These are the activations of a small network on made-up records, seen along a few directions, one row for each record.
Each row is followed by the record's values for the fields Y, L, D, G, N.
A field that a record lacks is left out.
The largest differences between rows may come from other fields.
[ 0.41 -4.96 -2.58 -0.56  0.87  3.52  2.60  1.42  0.02 -3.74 -1.59 -2.61
 -4.95  8.09  1.30  3.08  6.13  1.29 -2.31  3.32  1.29 -0.43  3.14 -2.53]
{Y: y1, D: d3}
[ 0.02  1.65  1.24  1.94  0.72 -0.89  1.15 -2.58 -1.08 -3.74  1.32  0.20
 -6.13 -2.71  0.89  1.71  0.30  1.20  1.28 -2.36  2.65 -1.82 -0.61  2.99]
{Y: y1, D: d4}
[ 0.21 -0.18 -0.20 -0.39  0.88  0.40 -0.08 -1.20  0.29 -1.02  0.73 -0.07
 -1.93 -0.34  0.22  0.64  0.63  0.37  0.32 -0.66  0.78  0.05 -0.06 -0.07]
{Y: y1, L: l2, D: d1, G: g2, N: n1}
[ 0.62 -2.16 -0.61 -1.52  2.70  1.63  1.24 -1.61  1.93 -3.04 -0.66 -0.88
 -4.84  3.22  0.51  3.53  3.68  1.26 -0.12  0.46  2.25 -0.20  0.75 -1.02]
{Y: y1, L: l3, D: d1, G: g2, N: n1}
[-0.17 -0.98 -1.66 -0.71 -1.34  0.96  0.13  2.55 -0.65  2.34 -1.10 -0.46
  4.29  2.81 -0.65 -1.05  0.01 -1.02 -1.86  2.61 -2.44  1.15  0.91 -2.09]
{Y: y1, L: l2, D: d2}
[-0.51  2.93  0.39 -0.40 -0.14 -2.11  0.16 -1.27 -0.50  0.83  0.40  0.84
  1.50 -3.57 -0.74  0.80 -1.49 -0.98  0.28 -1.00 -0.52  0.11 -1.67  1.61]
{Y: y1, L: l3, D: d1, G: g1, N: n2}
[ 0.12 -2.10 -1.90 -1.36 -0.31  1.55  0.91  1.96 -0.07  0.53 -1.36 -1.27
  1.74  5.16 -0.34  0.76  2.23 -0.56 -2.18  3.50 -1.68  0.70  1.38 -2.57]
{Y: y1, L: l2, D: d2}
[-0.20  1.40  1.22  1.72 -0.94 -1.64 -1.22 -0.66 -0.53 -0.32  1.28  0.27
 -0.26 -2.67  0.40 -1.89 -1.66  0.37  1.68 -1.50  0.14 -1.16 -0.80  1.51]
{Y: y2, L: l1, D: d4}
[ 0.89 -1.69 -0.65  1.80 -0.23  1.27  0.40  0.50 -0.14 -0.56 -1.47 -0.39
 -1.07  1.41  0.65  0.07  0.79  0.97  0.39 -0.06  0.87 -0.51  0.81  0.27]
{Y: y1, D: d5}
[-0.18  4.75  2.06  0.19  0.98 -2.99  0.37 -3.62 -0.14 -0.51  1.63  1.32
 -2.36 -5.37 -0.61  1.33 -2.00 -0.62  1.82 -2.94  1.43 -0.79 -2.65  3.53]
{Y: y1, L: l1, D: d1, G: g1, N: n2}
[-1.02 -0.48 -1.28 -0.23 -2.57 -0.35 -0.96  3.11 -1.99  3.29 -0.25  0.41
  6.53 -1.76 -0.87 -3.17 -2.21 -0.63 -1.12  0.60 -2.79  1.72  0.50 -1.32]
{Y: y2, L: l1, D: d2}
[-0.12 -0.28 -0.10  0.03  0.44  0.45 -0.08  0.09 -0.96 -0.35  1.27  0.22
 -1.16 -1.40 -0.11 -0.80  0.23  0.55 -0.11 -0.49  0.51  1.06  0.64 -0.30]
{Y: y1, L: l1, D: d1, G: g2, N: n1}
[-1.05 -1.66 -1.34 -0.87 -2.46  0.55 -1.12  4.32 -0.99  3.55 -0.73  0.10
  7.28  1.19 -0.74 -3.68 -1.45 -0.77 -1.84  2.21 -3.41  2.00  1.38 -2.92]
{Y: y2, L: l3, D: d2}
[ 0.47 -0.40  0.97 -0.06  1.97 -0.11 -0.06 -2.35  1.05 -3.46  1.28 -0.84
 -5.46  1.26  0.65  1.95  2.51  1.16  0.97  0.23  1.60 -1.34  0.07  0.16]
{Y: y2, L: l1, D: d4}
[ 1.00 -3.81 -0.87 -1.47  2.14  2.69  0.63 -0.05  2.39 -2.39 -1.29 -1.57
 -3.40  6.44  0.78  2.54  4.33  0.98 -0.83  2.36  1.07 -0.29  1.68 -2.51]
{Y: y2, L: l2, D: d5}
[ 1.01 -1.30  0.30 -0.21  3.13  0.60  1.22 -3.44  1.79 -4.96  0.10 -1.18
 -7.98  2.03  1.03  4.31  4.04  1.93  1.14 -0.45  3.30 -1.58  0.05  0.57]
{Y: y1, L: l1, D: d1, G: g2, N: n1}
[-0.08 -0.61 -1.67  0.02 -1.42  0.83  0.02  2.40 -1.08  2.51 -1.24 -0.14
  4.82  1.46 -0.75 -1.21 -0.36 -0.93 -1.80  2.23 -2.43  1.25  0.79 -1.58]
{Y: y1, L: l3, D: d2}
[ 0.44 -0.99 -0.95  1.08 -1.23  1.01 -0.45  1.58  0.07  1.81 -1.92 -0.01
  3.09  1.65  0.22 -0.96 -0.42 -0.51 -0.36  0.93 -1.26  0.04  0.54 -0.57]
{Y: y2, L: l3, D: d5}
[-0.47 -0.75 -1.19 -0.61 -1.08  0.51 -0.49  2.35 -1.44  2.06  0.15 -0.02
  3.80  0.03 -0.77 -1.71 -0.38 -0.49 -1.47  1.65 -2.16  1.79  0.98 -1.83]
{Y: y1, L: l3, D: d2}
[ 0.20 -2.81 -2.42 -0.94 -0.55  1.76  0.93  2.41 -0.62  0.23 -1.64 -1.49
  2.00  4.90 -0.30  0.62  2.63 -0.02 -2.38  3.68 -1.88  0.95  1.83 -2.87]
{Y: y1, L: l1, D: d2}
[ 0.01  2.57  1.67  1.25  0.38 -2.41 -0.11 -3.02 -0.20 -2.48  2.01 -0.23
 -4.14 -2.69  0.51  0.60 -0.29  0.45  2.07 -1.99  1.59 -2.13 -1.64  2.72]
{Y: y1, L: l1, D: d4}
[-0.91  1.42 -0.60 -0.01 -3.31 -1.08 -0.97  3.13 -1.35  5.01 -1.08  1.00
  8.70 -1.46 -1.02 -3.49 -3.84 -2.21 -0.99  0.57 -3.52  1.10 -0.55 -0.29]
{Y: y2, L: l2, D: d2}
[-1.12  1.94 -0.47  0.32 -3.17 -1.81 -0.48  2.47 -3.21  4.18  0.22  1.30
  7.21 -5.12 -1.59 -3.60 -4.46 -1.12 -0.68 -1.00 -2.64  1.76 -0.75  0.66]
{Y: y1, D: d2}
[-0.14  2.42  0.37  1.07 -1.20 -1.40 -0.90 -0.48 -0.08  2.29 -0.50  1.42
  3.32 -4.08  0.01 -1.07 -3.13 -1.16  1.01 -2.18 -0.69 -0.07 -1.66  1.95]
{Y: y2, L: l3, D: d1, G: g2, N: n2}
[-0.01  1.00  1.53  0.32  0.87 -0.90 -0.88 -1.82  0.64 -0.71  1.25  0.90
 -1.81 -3.36  0.08 -0.33 -1.53  0.84  1.85 -2.60  1.60 -0.48 -1.09  1.39]
{Y: y2, L: l2, D: d1, G: g2, N: n1}
[ 0.77 -0.14  0.75  2.01  1.47  0.45  1.76 -2.70  0.29 -4.95  0.10 -0.84
 -8.23  1.31  1.63  3.20  2.57  1.54  1.11 -1.14  3.41 -2.66  0.09  2.28]
{Y: y1, D: d4}
[-0.08 -1.09 -1.83 -0.11 -1.52  1.33  0.25  3.31 -1.75  2.38 -0.67 -0.47
  4.02  2.05 -0.66 -1.72  0.18 -0.81 -2.18  2.63 -2.41  1.82  1.59 -2.12]
{Y: y1, L: l1, D: d2}
[ 1.46 -3.95 -1.52  0.13  1.83  2.79  1.05 -0.25  1.60 -3.36 -1.89 -2.14
 -4.49  7.08  1.12  3.21  5.42  1.46 -0.77  3.12  0.91 -0.93  2.08 -2.11]
{Y: y1, L: l1, D: d5}
[-0.88 -1.11 -1.76 -0.06 -1.90  0.75  0.96  3.12 -2.81  1.50 -0.71  0.05
  3.53 -0.23 -0.67 -1.05 -0.41 -0.23 -2.31  1.36 -1.85  1.69  1.38 -1.16]
{Y: y1, D: d2}
[ 0.18 -0.87 -0.77  0.10 -1.15  0.88 -0.61  1.73  0.52  2.28 -1.68  0.19
  3.89  1.50 -0.03 -1.12 -1.03 -0.73 -0.42  0.70 -1.31  0.27  0.26 -0.87]
{Y: y2, L: l2, D: d5}
[-0.86  0.71 -0.58 -0.63 -1.66 -0.91 -0.75  1.88 -1.70  2.84  0.32  0.63
  5.45 -2.45 -1.24 -2.20 -2.21 -0.81 -1.06  0.58 -2.60  1.68 -0.16 -0.86]
{Y: y1, L: l1, D: d2}
[ 0.95 -1.16 -0.08 -0.95  2.68  1.29  1.13 -1.83  1.80 -2.37 -0.85 -0.52
 -4.26  2.95  0.14  3.60  2.96  0.85 -0.03  0.93  1.68 -0.34  0.33 -0.53]
{Y: y1, L: l2, D: d1, G: g2, N: n1}
[ 0.13  4.12  2.33  1.48  1.12 -1.69 -0.07 -3.47 -0.56 -1.19  3.25  0.92
 -5.08 -4.74  0.26 -0.17 -1.62 -0.32  2.15 -3.40  2.60 -1.04 -1.80  3.52]
{Y: y1, L: l3, D: d4}
[ 0.56  0.10  1.14  0.16  2.41 -0.59  0.45 -3.51  1.22 -4.21  1.27 -0.86
 -6.88  0.53  0.70  2.83  2.66  1.45  1.45 -0.59  2.50 -1.78 -0.50  1.04]
{Y: y1, L: l1, D: d4}
[-0.72  2.53  2.69  0.13 -0.01 -2.61 -1.54 -2.06  0.89 -0.28  2.31  1.02
 -0.93 -4.35  0.21 -1.60 -2.89  0.01  2.44 -3.27  1.19 -1.33 -2.08  2.20]
{Y: y2, L: l2, D: d4}

Which values does each new row have?
[-0.25 -0.47 -1.01 -0.71 -0.79  0.00 -0.07  1.54 -0.92  1.39 -0.53 -0.37
  3.39  1.00 -0.86 -0.37  0.28 -0.55 -1.62  2.37 -2.47  1.11  0.55 -1.65]
{Y: y1, L: l1, D: d2}
[-0.71  0.66 -1.29  0.74 -3.47 -0.67 -0.21  3.57 -2.77  4.37 -1.22  0.71
  7.86 -1.68 -1.24 -3.42 -3.18 -1.32 -1.28  0.76 -3.18  1.48  0.15 -0.25]
{Y: y1, D: d2}
[ 0.34  1.32  0.94  2.26  0.32 -0.38  1.22 -1.81 -1.03 -3.27  0.77 -0.22
 -5.51 -0.63  0.97  1.63  0.69  0.77  0.85 -1.04  1.97 -2.07 -0.22  2.52]
{Y: y1, D: d4}
[-1.27  0.85  0.02 -1.76 -1.52 -1.10 -1.03  1.95 -0.51  3.13  0.68  0.70
  5.64 -1.52 -1.07 -2.48 -2.53 -1.35 -0.99  0.53 -2.57  1.51 -0.42 -1.26]
{Y: y2, L: l2, D: d2}
[-0.10 -2.33 -2.11 -0.46 -1.38  1.43  0.06  3.25 -1.14  1.34 -1.25 -0.93
  3.70  3.39 -0.42 -1.15  1.30 -0.14 -2.14  3.28 -2.64  1.43  2.01 -2.91]
{Y: y1, L: l1, D: d2}
[-0.71  2.27 -0.28 -0.01 -1.76 -1.48 -0.53  1.06 -1.82  3.31  0.30  0.98
  5.30 -3.73 -1.23 -1.77 -3.04 -1.45 -0.69 -0.21 -2.38  1.30 -1.00  0.44]
{Y: y1, L: l3, D: d2}
[ 0.44 -0.80 -0.05  1.62 -1.19  0.51 -0.93  1.26  0.25  1.16 -1.20  0.09
  1.91  0.61  0.58 -1.63 -0.89  0.03  0.58 -0.07 -0.52 -0.46  0.36  0.06]
{Y: y2, L: l3, D: d5}
[-0.07 -1.15 -0.62 -1.74  0.86  1.12  0.17  0.16  0.93  0.07 -0.26  0.07
  0.02  0.93 -0.06  0.69  0.67  0.03 -0.56 -0.07  0.38  0.91  0.42 -1.22]
{Y: y2, L: l2, D: d1, G: g2, N: n1}
[-0.71 -0.49 -1.36  0.12 -2.38 -0.04 -0.13  3.09 -2.68  2.79 -0.14  0.26
  5.21 -1.58 -1.03 -2.91 -1.80 -0.34 -1.31  0.55 -2.11  1.84  0.78 -0.93]
{Y: y1, D: d2}
[-0.09 -0.36 -1.35 -0.50 -1.21  1.18  0.25  2.75 -1.14  2.74 -0.40 -0.26
  3.75  2.28 -0.74 -1.52 -0.27 -1.34 -2.00  2.44 -2.18  1.59  1.07 -1.84]
{Y: y1, L: l2, D: d2}
[ 0.33 -0.08 -0.44 -0.62  0.49  0.79  0.06  0.00  0.21  0.94 -0.54  0.52
  1.12 -0.16 -0.47  0.27 -0.32 -0.28 -0.53  0.06 -0.33  0.99  0.03 -0.52]
{Y: y1, L: l2, D: d1, G: g2, N: n1}
[-0.01 -0.29 -1.52 -0.36 -1.07  0.37  0.54  1.67 -0.75  1.73 -1.42 -0.50
  3.49  2.30 -0.60  0.17  0.56 -1.14 -1.70  2.54 -2.20  0.65  0.48 -1.18]
{Y: y1, L: l3, D: d2}
[ 0.81 -1.73 -0.84  1.89 -0.63  1.26  0.40  0.90 -0.28 -0.24 -1.59 -0.57
 -0.46  2.02  0.64 -0.24  0.83  0.73  0.16  0.43  0.44 -0.55  0.93  0.07]
{Y: y1, D: d5}
[-1.21  1.07 -1.18 -0.34 -2.54 -0.55  1.07  2.87 -3.07  2.64 -0.76  0.87
  5.34 -2.20 -1.22 -1.22 -2.44 -1.14 -2.05  0.43 -2.33  1.56  0.19  0.02]
{Y: y1, D: d2}
[-0.88  1.98  2.58 -0.32 -0.01 -2.43 -1.52 -1.65  1.18 -0.30  2.23  0.80
 -0.71 -3.50  0.28 -1.61 -2.51  0.00  2.11 -2.80  1.00 -1.21 -1.83  1.62]
{Y: y2, L: l2, D: d4}
[-0.43  1.11  1.84 -0.48  0.93 -1.36 -0.92 -1.94  1.18 -1.53  2.28  0.06
 -2.77 -1.35  0.43 -0.36 -0.38  0.30  1.45 -1.43  1.23 -1.06 -1.01  0.76]
{Y: y2, L: l2, D: d4}
[-0.60 -0.39 -1.20 -0.43 -2.10  0.16 -0.93  3.15 -0.92  3.16 -0.80  0.05
  6.31  1.07 -0.71 -2.36 -1.15 -1.21 -1.60  2.39 -3.47  1.36  0.81 -2.06]
{Y: y2, L: l1, D: d2}
